Each row below holds a small network's activations on one input, seen along a few directions.
In each table, some parts of the input vary, and every possible input appears once, in random order.
A made-up example of a description, with smaller parts first: one of 2 separate values, together with either a single point or one of 9 places around a ring or (one of 4 places along a line, together with one of 5 places around a ring).
Shared parts are said once, and a part with two or three values counts as separate values.
In the rows, zero is written as 128.

Other details of the inputs shift rows strongly along two fixed directions, in all tables alike. That doesn't count.

Rows:
r1: [118  55 101 119 243 207  18  75 142 215 183 171]
r2: [144 128 102 154 116 120 156 142 131 115 134 131]
r3: [139 157 106 143 117 126 145 112 135 128 128 109]
r4: [129 157 109 146 125 127 140 120 143 130 124  96]
r5: [136 128 105 155 127 119 151 151 139 117 130 117]
r6: [150  23  82 107 193 208  48  50 150 193 198 189]
r7: [164 129 144 174  99  85 111 163 129 169 114 115]
r8: [127 170 110 150 136 123 134 135 117 138 122 116]
r9: [ 87  77 208  43  98 110 139 117  88  72 120 170]
r10: [131 134 101 144 117 127 147 133 149 123 126  97]
r11: [149 171 103 145 117 124 140 119  99 130 130 140]
r12: [ 60  83 210  38 120 117 121 125 121  83 104 108]
r13: [128 153 119 154 146 131 144 161 136 132 121 111]
r14: [138 153 115 153 138 130 149 151 128 130 121 124]
r15: [156 153 110 151 116 133 156 134 110 123 130 149]
r16: [138 170 106 148 127 123 138 127 108 134 124 129]
r17: [119 157 113 149 132 130 134 130 149 131 123  83]
r18: [128 129 109 156 137 120 145 161 146 118 129 103]
r19: [ 77  84 203  34 102 114 133 108 108  82 110 136]
r20: [ 87 108 207  33 100 114 130  88  94  87 115 147]
r21: [164 144 140 168  82  98  86 172 173 142 107 140]
r22: [147 153 112 152 127 131 153 142 119 126 124 137]
Each input here is: either one of 2 separate values or (one of 4 places along a line, together with one of 5 places around a ring).
List by row number the other inputs of the same sort as r21.
> r7

Rows:
r23: [129 196 120 167  75  80 201 187 131  81  95  81]
r24: [107 117 146 100 127 128 123 110 128 116 127 116]
r25: [126 205 124 168  81  78 196 186 121  93  91  75]
r26: [112 133 148  95 133 132 122 108 106 121 123 142]
r27: [117 109 165 110 121 114 104 130 142 134 118 125]
r28: [105 106 148 102 138 131 129 131 127 110 129 131]
r29: [106 110 160 110 140 123 113 140 122 129 120 128]
r30: [151 196 130 174  62  74 194 189 122  87  91 103]
r31: [152 130  57 167 187 180 101  96 150 176 160 123]
r32: [112 101 149 102 122 124 119 129 136 118 124 124]
r33: [112 121 147  97 138 131 134 115 100 118 128 145]
r34: [117 108 142  95 115 132 135 109 116 112 131 142]
r35: [120 125 163 104 125 123 104 126 114 133 121 148]
r36: [120 112 161 107 131 122 114 133 107 128 124 149]
r37: [112 114 141  94 133 139 148 110 108 105 135 150]
r38: [123 103 158 106 125 124 119 133 117 115 126 156]
r39: [111 136 144  92 136 137 130 101 103 118 124 140]
r40: [120 105 146  98 114 127 127 116 119 115 129 144]
r41: [117 128 157 101 127 125 109 121 111 128 122 146]
r42: [155 193 129 168  50  70 190 180 130  93  89  95]
r43: [110 100 156 108 134 125 117 140 132 116 122 134]
r44: [167  93  71 187 178 167  84 130 169 182 160 142]
r45: [115 111 139  93 117 137 143 103 113 110 133 140]
r46: [154 124  63 174 182 171  87 109 156 184 158 128]
r47: [119 117 150 100 115 122 119 109 117 120 127 140]
r48: [117 119 146  98 117 127 126 102 114 117 129 138]
r49: [153 114  58 173 191 175 104 110 147 178 166 128]
r50: [106 120 143  98 129 134 130 104 125 113 128 114]
r51: [155 103  55 172 185 179 108 111 158 168 172 135]
r52: [109 103 145  99 124 128 125 124 133 115 127 122]
r53: [103 112 142  95 143 141 145 118 122 105 133 127]
r54: [179  96  67 175 155 162  87 112 157 181 163 152]
r55: [153 127  60 170 185 175  94 103 153 180 159 126]
r56: [108 115 150 103 125 123 117 116 131 120 125 119]
r57: [122 212 113 157  91  91 216 166 114  84  97  70]
r58: [119 105 152 103 126 126 125 128 115 112 128 155]
r59: [107 106 142  97 125 133 132 118 130 112 129 120]
r60: [124 123 170 107 123 122 100 131 118 137 120 149]
r61: [176 194  24 224 111 133 188 148 161 136 140  74]
r62: [114 110 159 108 122 116 107 126 138 129 121 123]
r63: [116 108 148 100 128 130 132 123 113 110 131 153]
r64: [161 109  67 177 165 160  85 109 167 183 162 126]
r65: [127 113 160 105 112 115 108 120 123 128 124 143]
r66: [115  99 154 105 121 120 114 133 139 122 120 126]
r67: [136 211 118 164  75  79 205 173 105  90  96  95]
r68: [154 111  61 177 188 171  96 116 150 182 164 130]
r69: [161 117  78 185 175 165  73 124 166 199 155 134]
r70: [189 204  35 239 115 118 171 166 140 152 134 102]
r71: [111 124 144  94 141 135 142 108  98 116 129 143]
r72: [104 125 156 104 137 127 108 128 126 129 118 125]
r73: [124 103 150 100 112 123 121 121 121 118 126 145]
r74: [114 130 152  98 130 129 115 114 109 124 122 144]
r75: [110 107 167 113 138 122 109 144 125 134 117 130]
r76: [123 115 154 103 114 118 113 115 120 124 126 142]
r77: [106 123 162 107 134 124 103 133 129 133 117 127]
r78: [114 111 144  97 131 134 140 116 110 107 133 152]
r79: [124 110 168 110 129 121 110 137 110 132 121 150]
r80: [136 212 111 157  61  86 209 145 113  83 100  86]
r81: [132 111 167 107 112 114 104 124 127 132 122 144]
r82: [191 185  41 241 103 112 161 174 177 153 124  82]
What is each input in this table made of?
> one of 2 separate values, together with one of 5 places around a ring, together with one of 6 places along a line
The inputs of r55 and r26 match in every part but the choice among 2 separate values. If r44 is changed in the same way as r55 into r26, which row does it become?
> r30
The inputs of r46 and r74 match in every part but the choice among 2 separate values. If r64 is changed in the same way as r46 into r74, which row does it become?
> r76
Change only the choice among 2 separate values in r71. List by row number the other rows that result.
> r57
Change only the choice among 2 separate values in r69. List by row number the other rows that result.
> r60
